Each row below holds a small network's activations on one input, seen along a few directions.
Each table varies a few parts of the input and shows all the possible inputs, shuffled.
A made-up example of a description, with smaller parts first: one of 8 places around a ring, together with either a single point or (one of 2 separate values, together with one of 4 places along a line) or one of 9 places along a line.
Shared parts are said once, and a part with two or three values counts as separate values.
In the rows, 128 means zero.

Table:
R1: [ 81 118 111 126 172 137 118 136  84 140 153 137 141 138 120]
R2: [ 87 124 128 115 176 135 125 141  76 125 152 119 132 139 114]
R3: [166 150 125 122 110 101 129 123 177  93 118 111 102 102 129]
R4: [160 145 109 133 106 100 121 118 185 107 117 131 112 101 134]
R5: [180 114 135 142  81 119 133 154 171 105 105 123  97 120 112]
R6: [ 91  91 126 149 136 153 124 157  78 149 147 142 138 156 107]
R7: [172 121 123 155  69 115 129 142 176 120 110 138 106 121 120]
R8: [ 91 105 131 122 159 147 125 167  73 127 134 112 132 152 103]
R9: [ 88 111 110 146 149 150 120 137  79 150 149 144 148 152 124]
R10: [169 141 109 154  82 111 122 120 178 121 112 139 118 116 136]
R11: [100  86 139 138 147 152 126 170  74 135 140 128 129 155 100]
R12: [157 193 163  86 123 111 143  28 188 147 108 128 154  95 194]
R13: [171 131 127 128  93 114 132 150 173  96  99 105 101 115 116]
R14: [ 78 162 156  75 188 146 146  49  79 176 147 136 183 130 183]
- What do these inputs look like to the network? => one of 2 separate values, together with either a single point or one of 6 places around a ring
- The inputs of R1 and R4 match in every part but the choice among 2 separate values. If R6 is changed in the same way as R1 into R4, which row does it become? => R7
- Which other rows does R3 become when the choice among 2 separate values takes its other values? List them by row number. => R2

Table:
R15: [153 170 165  97 109 123 139  65 193 143  92  94 151  95 172]
R16: [146 138  79 141 105 128 124 142 171  88  90  97 127 115 124]
R17: [180 183 156 138  69 129 124  46 182 169  95 137 162 115 177]
R18: [ 64 102 109 128 138 167 134 158  64 187 122 137 167 180 119]
R19: [ 91 176 179  85 170 137 145  62  91 138 131  93 170 147 172]
R20: [132 149 127  86 129 120 134 164 132 104  81  90 110 131 108]
R21: [ 63  98  81 161 171 151  89 157  75 166 159 158 153 152 121]
R22: [ 91 138  94 136 173 131 102 157  74 106 168 103 122 138 116]
R23: [169 104 172  91 133 126 139 164 124  96  97 106 102 121 113]
R24: [108  99 167 131 156 154 139 152  73 115 171 111 102 144  89]
R25: [150 106 173 109 145 124 127 163 148  90 129 118  84 120  82]
R26: [ 99 151  92 131 168 149 126 154  67 103 139  87 149 150 119]
R27: [177  92 157 118  81 132 147 156 159 107 100 112 108 115 128]
R28: [ 90 117 133 136 160 112 126 152  67 112 182 122 109 122  93]
R29: [141 182 180  73 165 110 136  76 161 131  87  87 144 106 164]
R30: [163 146 104 163  42 129 136 140 160 141  82 136 121 145 134]
R31: [128  96 166 110 144 152 151 153  52 120 142  99 122 152 119]
R32: [ 93 173 140  84 189 119 150  55  93 127 177 138 141 108 175]
R33: [139 124  81 143 111 106 100 147 183  91 123 114 103 111 120]
R34: [102  54 151 135 144 173 139 151  53 180 133 151 154 168 122]
R35: [201 102 149 167  47 133 141 143 152 135 100 152 114 137 141]
R36: [ 64 137 165  99 160 160 125  61  89 191 126 153 207 162 174]
R37: [134 120 136 114 150  81 115 160 142  88 141 127  91 102  85]
R38: [140 135 113 114  76 127 143 154 167 114  83  96 115 124 122]
R39: [158  93 158 136  93 129 137 155 184 100 132 125  91 116  98]
R40: [144 175 139  70 186  87 145  67 166 122 137 129 117  79 165]
R41: [132 139  96 116 163 100  90 158 147  82 121 107  98 115 106]
R42: [ 91 144 123 104 140 147 146 158  63 128 130  85 134 163 115]
R43: [139 152  95 113 157 121 114 154 136  79  89  91 123 121 110]
R44: [142 106 122 140  99  86 125 151 180  98 145 135  98  99  99]
R45: [157 161 123  91 131  97 149  55 199 134 144 137 125  71 173]
R46: [ 63 136 127  99 177 144 129  55  89 177 170 201 177 119 178]
R47: [ 62  76 119 163 158 133 112 150  66 172 171 177 138 135  97]
R48: [169 148  71 190  70 130 117 128 164 115  89 136 133 136 137]
R49: [182 104 150 185  60 130 132 143 177 128 132 165  97 138 112]
R50: [162 134  72 192  76 108  95 133 175 118 123 154 109 132 134]
R51: [183 174 113 131  91 103 135  37 189 159 148 180 135  92 179]
R52: [ 81  57 153 158 155 174 127 149  73 175 160 163 131 158  93]
R53: [ 72 110  78 155 167 169 114 155  69 162 132 140 182 166 124]
R54: [165 117 113 188  65  86 120 138 172 126 145 176 104 121 113]
- The inputs of R44 and R37 match in every part but one. If R38 is changed in the same way as R44 into R37, which row does it become? => R20
- The inputs of R19 and R29 match in every part but one. If R26 is changed in the same way as R19 into R29, which row does it become? => R43
- What do these inputs look like to the network? => one of 5 places along a line, together with either one of 2 separate values or one of 6 places around a ring
- Which other rows agree with R46 in the place on the line of 5? List them by row number. => R18, R21, R34, R36, R47, R52, R53
- Which other rows does R19 become when the choice among 2 separate values takes its other values? List them by row number. => R32
- Start at R49 and move only the place on the line of 5, one step at a time. The first step leads to R39. Which rows follow, in order? => R25, R24, R52
- Which other rows does R34 become when the place on the line of 5 takes its other values? List them by row number. => R23, R27, R31, R35

Table:
R55: [130 147 129 140 115 103 109  83 179 140 136 157 132 105 146]
R56: [ 47 127 132  97 191 166 131 106  45 171 142 138 188 163 147]
R57: [ 64 132 141 112 185 162 137 100  32 174 172 132 166 162 154]
R58: [122 130 130 112 158 134 115 150 129  97 110  87 127 126 118]
R59: [157 150 108 121 108 129 134  96 178 136 102 130 137 112 154]
R60: [168 143 134 103 107 121 139 113 158 129  86 117 134 115 153]
R61: [128 114 153 112 163 125 120 144 133  99 134 102 115 117 110]
R62: [144  97 131 189  77 155 121 158 107 145 131 148 128 162 109]
R63: [133 126 168  96 122 117 144 140 147 115 121 105 107 118 110]
R64: [129 142 145  98 117 125 140 147 144 115  98  88 119 125 116]
R65: [129  88 121 179  86 157 117 165 122 154 102 146 136 164 110]
R66: [166 158 122 136 101 123 144  92 163 124 129 136 125 114 157]
R67: [134 134 139 126 149 128 124 137 113  87 135  88 114 128 115]
R68: [112 133  98 125 163 121 107 162 117 107 120 118 119 131 106]
R69: [169 127 160 100 110 114 141 107 160 126 108 136 118 106 148]
R70: [129 163 101 143 112 108 107  87 178 143 115 138 150 115 151]
R71: [140 146 154 112 110 118 150 134 128 103 122  92 106 130 115]
R72: [176 150 146 118 101 114 150 106 143 116 112 123 122 118 154]
R73: [136  73 144 175  91 149 120 159 127 156 127 160 127 156 102]
R74: [158 134 135 118 111 123 136  91 179 133 124 150 120 103 150]
R75: [118 117 122 125 168 112 112 155 121 110 144 132 107 121  98]
R76: [126 139 109 138 153 118 114 151 101  99 147 119 106 131 104]
R77: [124 113  86 149 110 125 131 159 103 115 156 137 112 128 114]
R78: [108 105  75 138 121 127 128 168 119 123 127 135 123 130 116]
R79: [ 55 110 156 104 198 158 138 100  48 181 163 149 171 140 138]
R80: [140 171 115 156 104 105 116  84 162 131 142 142 137 115 154]
R81: [115  89  99 136 126 119 131 161 123 125 151 150 111 121 108]
- What do these inputs look like to the network? => one of 3 separate values, together with either a single point or one of 8 places along a line
- The inputs of R59 and R74 match in every part but the choice among 3 separate values. If R78 is changed in the same way as R59 into R74, which row does it become? => R81
- Which other rows does R65 become when the choice among 3 separate values takes its other values? List them by row number. => R62, R73
- Start at R62 and move only the place on the line of 8, one step at a time. The first step leads to R77. Which rows follow, in order? => R76, R67, R71, R72, R66, R80

Table:
R82: [190 146 124 118  78 106 141  92 206 116  85 141 124  94 161]
R83: [153 104 160 123 113 119 129 206 137  75  95  72  77 134  67]
R84: [136 115  82 178 112 113  92 144 150 125 143 152 120 122 122]
R85: [ 87 197 101 105 169 115 116  78 136 126 134 103 158 115 155]
R86: [131 125 182 102 115 157 154  84 113 181 111 137 159 134 165]
R87: [ 72 105 137  73 219 121 132 162  70 102 162 114 105 116  99]
R88: [156 125  80 161  99 114 124 143 143 110 127 140 119 114 126]
R89: [203 146 198 105  85 104 141 131 198  80  86  86  96 104 122]
R90: [143 154  81 157  92  91  99 104 197 131 127 161 123 107 146]
R91: [182 162 102 129  68 107 144 119 192 102 106 116 101 110 142]
R92: [143 108  88 138 108 117 128 173 147 113 103 126 116 117 104]
R93: [105 166 120 123 148 139 131  94  90 159 124 129 166 149 160]
R94: [123  95 108 193 125 143 103 150 105 134 165 169 121 146 103]
R95: [ 92 124 118 138 166 161 123 136  42 143 140 126 162 172 137]
R96: [109  77 114 170 135 147 108 180 107 136 141 156 116 150  81]
R97: [168 119 153 145 103 113 124 176 134  74 120  84  80 130  85]
R98: [ 60 138 109  99 197 143 111 152  89 114 123  87 148 139 110]
R99: [ 87  82 139 162 127 156 132 138  70 159 171 156 146 159 119]
R100: [172 136 126 135  92 104 110  92 213 132 102 152 125 102 155]
R101: [ 76 106 126 113 174 166 125 168  45 143 116 114 157 177 115]
R102: [163 163  79 140  78  93 131 103 190 116 110 149 122  99 151]
R103: [ 76  82 140 113 143 171 137 170  51 162 128 132 149 170 108]
R104: [ 73  65 146 138 136 161 136 169  73 159 147 144 142 164  97]
R105: [123  98  90 155 122 116  98 174 152 127 120 138 117 126 100]
R106: [207 148 147 108  69 121 154 111 209 100  83 110 106 104 155]
R107: [135 136 107 176 106 119 111 110 152 146 150 176 125 126 125]
R108: [104 141 134 122 115 143 143  96  95 178 137 147 157 141 153]
R109: [103 163 129  77 193  92 137  91 117 114 177 129 117  92 141]
R110: [100 124 140 146 108 133 141  97 118 175 156 160 149 137 142]
R111: [134 146 175  54 192 105 147  77 135 116 153 119 122  88 148]
R112: [ 88 122 129  95 211 115 128 131  68 101 189 125 110 111 119]
R113: [179 159 155 126  84  91 132 138 181  82 108  92  87 112 108]
R114: [128 108 187 125 108 146 151  84 135 178 130 151 151 130 153]
R115: [175 124 102 150  88 129 136 158 145  95 122 107  96 126 118]
R116: [118 179 148  82 169 129 126  65 153 129 108  93 160 111 164]
R117: [160 107 110 128  97 133 140 189 148  98  98  94  92 130  97]
R118: [134 150 167 102 148 152 142  81 108 163  98 119 168 142 171]
R119: [164 119 152 154 107 132 121  98 169 148 125 167 127 121 134]
R120: [ 91  99 132 138 134 166 134 138  48 162 153 144 153 164 130]
R121: [ 76 156 100 123 189 138 107 119  86 113 149  99 153 135 131]
- What do these inputs look like to the network? => one of 4 places along a line, together with one of 10 places along a line
- The inputs of R119 and R107 match in every part but the place on the line of 4. If R118 is changed in the same way as R119 into R107, which row does it become? => R93
- The inputs of R102 and R88 match in every part but the place on the line of 4. If R85 is changed in the same way as R102 into R88, which row does it become? => R121
- Start at R83 and move only the place on the line of 10, one step at a time. The first step leads to R117. Which rows follow, in order? => R92, R105, R96, R104, R103, R101, R98, R87
